These are the activations of a small neural network, seen along a few directions. Each row is one input.
Each table varies a few parts of the input and shows all the possible inputs, shuffled.
Descriptions start from the smaller parts, as in this example, which fits no table here: ring(5) and (point or line(11) or (values(3) and line(4))).
Shared parts are said once, and a part with two or three values counts as separate values.
In the rows, zero is written as 128.

Rows:
r1: [ 90 107 115 182 151 160 147 136 147 108 108 167 105 152]
r2: [171 159 147 141 164  78 126 176 122 102 104 129 126 124]
r3: [ 73 109 109 180 140 140 142  89 111 152 106 138 130 142]
r4: [139 140 144  98 159 163 145  78  91 112 153 140  83 166]
r5: [121 130 149 173 164 120 107 134 140 153 103 141 115 123]
r6: [101 123 114 206 144 147 138 119 131 141 108 156 124 129]
r7: [ 94 117 154 119 125 110 119 115 101 146  89 110 139 116]
r8: [166 153 148 125 164 172 145 110 108 103 156 154  76 152]
r9: [109 117 130 177 129 160 159 168 141  84 106 159 130 135]
r10: [ 98 108  37  75  61 135  66 118 238 217 212 104 160 128]
r11: [142 139 153  73 129 161 157  93  70  98 145 123  99 148]
r12: [158 134 152 103 170 106 133  81 100 146 132 122  95 148]
r13: [127 135 129 120 186  71 118 123 104 140 107 114 104 156]
r14: [127 133 138  93 151  69 126 131  84 120  97 105 124 137]
r15: [126 119  46 106  61 142  61 150 252 207 216 120 148 117]
r16: [102 105  44  50  27 133  70 132 215 198 199  87 180 111]
r17: [166 149 161  87 123 161 162 119  83  73 151 126 114 125]
r18: [185 139 170  93 132 105 146 122  86 103 132 113 129 107]
r19: [ 66  94 118 130 116 153 162 121 109 102  96 133 127 146]
r20: [120 134 129 200 118 146 149 149 129 114 104 149 151 111]
r21: [129 110  49  69  17 138  63 158 225 165 196  90 199  89]
r22: [186 146 156 130 173 112 129 109 117 133 133 142  91 134]
r23: [ 78 106 120 153 107 137 147 104  86 134  98 124 149 123]
r24: [ 92 118 144 145 159 111 108 100 122 163  99 127 123 135]
r25: [ 90 103 128 143 108 152 161 145 120  75 101 138 144 124]
r26: [121 125 163 135 118 112 121 143 113 120  96 113 155  95]
r27: [138 143 162 168 138 120 120 162 141 127  97 135 141 105]
r28: [102 117 128 167  97 136 149 128 103 105 100 129 166 100]
r29: [153 143 146 109 146  73 132 161  96  97 104 105 138 115]
r30: [ 64  94 110 156 149 155 152 110 126 121 108 148 110 165]
r31: [145 131  60 104  34 137  67 175 249 178 207 112 175 101]
r32: [183 165 161 119 142 169 158 137 107  79 152 148 101 133]
r33: [155 148 134 147 190  79 116 152 123 128 108 131  98 143]
r34: [202 158 169 125 151 112 144 139 115 110 131 134 115 116]
r35: [161 129 162  78 138 103 140  95  72 129 126 111 114 130]
Describe the family of inputs behind these rows.
> ring(5) and (point or line(6))
Changing only the ring(5) part turns r19 into r9. The same change can be made to r23. Which row results?
> r20

Rows:
r36: [136 120  55  63  60 100  77 117 171 189 186  82 178 104]
r37: [132 141 165 151 176  66 146 171  73  75  61 127 118 127]
r38: [129 120 100  81  71 115  71 122 195 203 186  98 146 112]
r39: [164 124 168 116 182 113 164  90  88 104 122 145  88 150]
r40: [ 46 107  88 238 148 126 107 137 175 173  82 155 146 133]
r41: [163 137 193 169 171 100 173 127  78  94  74 129 127 110]
r42: [171 148  80 119  76 148 121 159 173 129 192 136 146 126]
r43: [134 133 116  70  87 130  79 167 201 150 160 107 158 113]
r44: [ 11  64  85 170  72 194 161 114 138 113 100 148 159 138]
r45: [138 167 176 124 180 145 155  94  48  83 126 128  96 148]
r46: [144 134 145  93 188 122 154 109  79 107 115 133  69 177]
r47: [139 119  95 118  95 155 103 150 197 134 172 126 132 109]
r48: [156 149 198 152 159 151 154 106  49 108  87 149 101 119]
Describe the family of inputs behind these rows.
> values(2) or line(5) or line(6)

Rows:
r49: [149 126 111  44 110 133 133 100 105 110 177 107 123 139]
r50: [ 64  86  75 125  77 167 145 104 128 120 133 135 136 148]
r51: [175 153 140  72 109 175 129 129 145 101 198 128 107 135]
r52: [ 67 108 112 167 130  96  95 165 169 145  82 125 149 117]
r53: [ 79 118  79 180 134 121 106 125 167 170 124 141 140 144]
r54: [102 106 103 141  90 210 149 131 164 117 155 160 130 136]
r55: [ 87 119 188 207 204 142 196  99  53  73  43 160  97 156]
r56: [206 165 154 124 116  79 124 178 137 120 135 117 159  89]
r57: [112 135 117 200 108 122 131 185 156 122  95 123 182  90]
r58: [161 135 140  67 115 126  99  86 121 157 161 104 118 116]
r59: [ 70  97 112 142  93 157 116  95 134 170 129 129 146 123]
r60: [172 162 203 133 210 116 176 111  13  69  80 145  70 151]
r61: [180 140 112 104 150  85  99 120 151 167 163 117 105 131]
r62: [167 139 146  88 146  64  94 164 150 150 119 102 130 118]
Describe the family of inputs behind these rows.
> values(2) and (point or line(6))
Changing only the values(2) part turns r59 into r58. The same change can be made to r50. Which row results?
> r49
Change only the values(2) part in r53. List by row number the other rows that result.
> r61
